Each row below holds a small network's activations on one input, seen along a few directions.
Each table varies a few parts of the input and shows all the possible inputs, shuffled.
Descriptions start from the smaller parts, as in this example, which fits no table here: one of 4 places along a line, together with either a single point or one of 11 places along a line or (one of 3 separate values, together with one of 5 places around a ring).
Shared parts are said once, and a part with two or three values counts as separate values.

Other details of the inputs shift rows strongly along three fixed directions, in all tables alike. That doesn't count.
These rows show it; all are for the same input, with only those details redrawn:
[ -3 -24  15  15 -16  15 -20  14   7   3  -3]
[ -2 -20   4   8  -6  -8 -10  -1  -6  -9  -5]
[ 19  18 -23  15   0  14  26  16 -12 -38  16]
[-32   5   4  16 -13  14   6  -4   1  34  37]
[-31  10  -8   8  -2  -9  16 -19 -12  23  35]

Rows:
row 1: [ 39  29 -31  -2   6  18  14  12 -13 -25  18]
row 2: [ -9  -7   2 -17   1   0 -14  -3  10 -12 -11]
row 3: [  3  -6  21  10  -2  18 -15  14  10  18 -19]
row 4: [  4  -7   8  -7   7   2 -10  -5  -9   2 -18]
row 5: [  6 -11  -6 -21  -4 -33  11 -11 -15 -10 -15]
row 6: [ 21  27 -14   5   0  50  13  25  -6 -18   4]
row 7: [ -9 -11  14 -13 -13  20 -18  27   2  10 -15]
row 8: [ -2 -15   6  17  -4 -17  -7   3   1  -5 -10]
row 9: [  2  -4  13  -9   2  -3  -2  -5   1   0 -23]
row 10: [ -5  -2  -4 -21  14 -27   0 -16   0 -22 -12]
row 11: [ -4 -13   8   2   2  -4  -3 -11  14 -11 -14]
row 12: [-28  23  -1 -12   4   1  22 -24  -8  30  18]
row 13: [ 39  12  -3  26 -11  60   5  36  21   1  17]
row 14: [  1 -11  17   2   2  17 -31  14  20   4   1]
row 15: [ 20  19 -20  18   1   9  27  16  -9 -37  14]
row 16: [-30  22 -12  -8  12  -5   0 -21  -1  23  37]
row 17: [ -8  -8 -12 -11   8 -19   1 -28  -2 -25 -16]
row 18: [ -6 -23   9  13 -19  19 -24  13   5   1  -4]
row 19: [ -4  -4  -4   1  13 -32   8 -24   6 -20 -20]
row 20: [ 21  -8   6  -3   3 -12 -18  -2  -1   7  -4]
row 21: [ 20 -12 -14  -7  13 -26  -3 -26 -12  -5  -9]
row 22: [-33  21  -3 -18   3  -8  21  -5 -15  32  23]
row 23: [ -5  -6  10 -10   5  -8  -8  -1  15  -9 -11]
row 24: [ -6 -19  17   6  -9  24 -14   3  24   0 -11]
row 25: [  7  -6  -4 -11  -2 -42  14  -8 -10  -6 -20]
row 26: [-33  21  11   0  -6   8  14  14   4  47  21]
row 27: [ 21  -5  -9 -14  13 -31 -10 -18 -16  -5  -4]
row 28: [ -3  -9  16  -8 -12  29 -17   8   8   9 -20]
row 29: [ 25  31 -16   4  14  19  27  12 -13 -26   2]
row 30: [ 40  24 -26  17   9   8  25   8   0 -20   8]
row 31: [-21  15  -4  -9 -10 -14  29 -13  -7  34  26]
row 32: [ 21   0  -7  -4  14 -40  -7 -15 -10  -2  -9]
row 33: [ 19  18 -23  15   0  14  26  16 -12 -38  16]
row 34: [ -4   2  -2 -12  16 -36   3 -13   6 -19 -17]
row 35: [ -5 -10  22  -7  -9  13 -12  29   7  14 -15]
row 36: [  2 -15  -1 -16 -17  -6  -3   3  -5   0 -14]
row 37: [  2  -2   7   4  13 -15 -19   2  14  -4  -6]
row 38: [-12  12 -20  -2   3  -1   9 -31  -8  37  32]
row 39: [  1  -1  12  -3   3  -7  -1  -3   4   3 -26]
row 40: [-26  19   8   6   5  12  -4  -3  16  37  39]
What do these inputs look like to the network?
> one of 4 places along a line, together with either one of 4 separate values or one of 6 places along a line
The inputs of row 39 and row 28 match in every part but the place on the line of 4. If row 8 is changed in the same way as row 39 into row 28, which row does it become?
> row 18
The inputs of row 27 and row 32 match in every part but the place on the line of 4. If row 4 is changed in the same way as row 27 into row 32, which row does it become?
> row 3
Which other rows does row 26 become when the place on the line of 4 takes its other values? List them by row number.
> row 7, row 22, row 35

Rows:
row 41: [  1  -2   3 -21   4  -6   5   9  -3 -33 -30]
row 42: [-12  31   4  -5  -2  51  13  19  21   7  17]
row 43: [ -7   6  -1 -17   7 -41  16 -15 -12  16 -11]
row 44: [ 26 -29  -2  -8  -5 -23 -12   3 -20 -24 -33]
row 45: [  7   7 -14  11   6   4   9   3   1 -32   8]
row 46: [-17  -8  12   3 -21  30 -14  10   1  35  16]
row 47: [-19   7   4  18  -2   2   0 -11  11  37  33]
row 48: [ -3  -6  -8  -5   2 -38  10 -22 -24  13   1]
row 49: [ 14 -48  25  -1 -26  18 -40  27   2  -4 -39]
row 50: [-21  -9   4   3  14 -38 -14 -43   3  32  14]
row 51: [ 28  33 -26   8  11  18  22   1  -7  -7  28]
row 52: [-20   5   8 -20  17 -34  -6 -34   3  43   0]
row 53: [-34   5   3   5  -6  13   0 -11   5  27  31]
row 54: [-18  24   8  -5   2   8   9  -2  11  49  22]
row 55: [-15 -17   3   0  -9 -11  -1  -5  -7  -6  -5]
row 56: [ 24  31 -28   2   9  21  19   1 -10 -10  27]
row 57: [ 28  11 -16   5   6   3   9   5 -10 -13   7]
row 58: [-23   7  -1 -11  17 -34   7 -24   0  -2  -6]
row 59: [ 19 -46  30  21 -21   7 -35  27  19  -5 -32]
row 60: [ -9   1  12 -22  -3 -11   8   4  -6  11 -26]
row 61: [ 27  35 -25  15  11  14  22   1   0 -10  30]
row 62: [ 10   0  17  -2  -6  13  -6  24  14  15 -14]
row 63: [-31  11  10 -31  16 -24  -2 -34  -2  40  -6]
row 64: [  2 -21  10 -24   0 -21  -4   7  -6 -36 -50]
row 65: [ 14   9 -14  16   8   1  10   4   2 -27  10]
row 66: [  4  41 -18   4  16  18  29   5  12 -22  17]
row 67: [-29  -2  25   8 -12  21  -6  14  25  28   4]
row 68: [ 13  25  -5 -20  11   8  17  12  -3 -14 -15]
row 69: [ -4 -20  13  16 -12  15 -14  14  13  -8  -4]
row 70: [ -5 -18  12   8 -14  19 -15  15   8  -7  -4]
row 71: [  6  29 -25   7   9  23  21  -1  -1 -26  27]
row 72: [ -4   7  21  -1 -15  61  -7  41  29   1  -5]
row 73: [-33  -8  -2 -15   9 -23 -14 -43  -9  28  12]
row 74: [ 28  -6  -6   8   2 -15  -1   5  -6 -20 -10]
row 75: [-15 -37  28   6 -30  29 -31  21  11  23 -12]
row 76: [ 22  -7  -5  13   4 -15   1   5  -2 -26  -7]
row 77: [-23 -10  -6   2   1 -36  11 -24 -13  -5   3]
row 78: [ 14   5   4 -23   7  -7   6  12  -7 -19 -35]
row 79: [ 14  31 -24  20  12  16  23   0   5 -21  31]
row 80: [-10  -7  12   7 -19  27 -11  11   3  41  18]
row 81: [ 10   6 -18  -3   4   9   5   3 -10 -26   4]
row 82: [-17  -6  11  -2  -2 -16   5   0   5  -3 -16]
row 83: [ -7  -1 -14 -17  13 -23  -8 -35 -19   5   4]
row 84: [ -3   8 -10  -4  -3  13   0  -3 -10   9  16]
row 85: [ 16 -28   2  10  -1 -28  -8   2  -5 -35 -29]
row 86: [ 4  8 -9  0 -1  9  2 -2 -9 14 18]
row 87: [ -6  -5  14  13 -17  24  -9  11   7  43  19]
row 88: [ 11 -13  -9  -6  -1  -5  -4   4 -14 -31 -15]
row 89: [ 29 -25   2   5  -2 -30  -9   3  -9 -24 -30]
row 90: [ 28  13 -15  12   7  -1   9   5  -3 -16   9]
row 91: [-17  -3  -9  -1  17 -30  -3 -36  -3  -6   8]
row 92: [  3 -17  13  21 -10  12 -13  15  14  -3  -1]
The inputs of row 48 and row 51 match in every part but one. If row 82 is changed in the same way as row 48 into row 51, which row does it become?
> row 66
What do these inputs look like to the network?
> one of 4 places along a line, together with either one of 4 separate values or one of 9 places around a ring
List by row number the other rows that have the place on the line of 4 in common with row 45.
> row 47, row 53, row 54, row 57, row 58, row 65, row 68, row 72, row 81, row 84, row 86, row 90
List by row number the other rows that have the place on the line of 4 in common with row 46.
> row 41, row 62, row 67, row 69, row 70, row 74, row 76, row 78, row 80, row 87, row 88, row 92
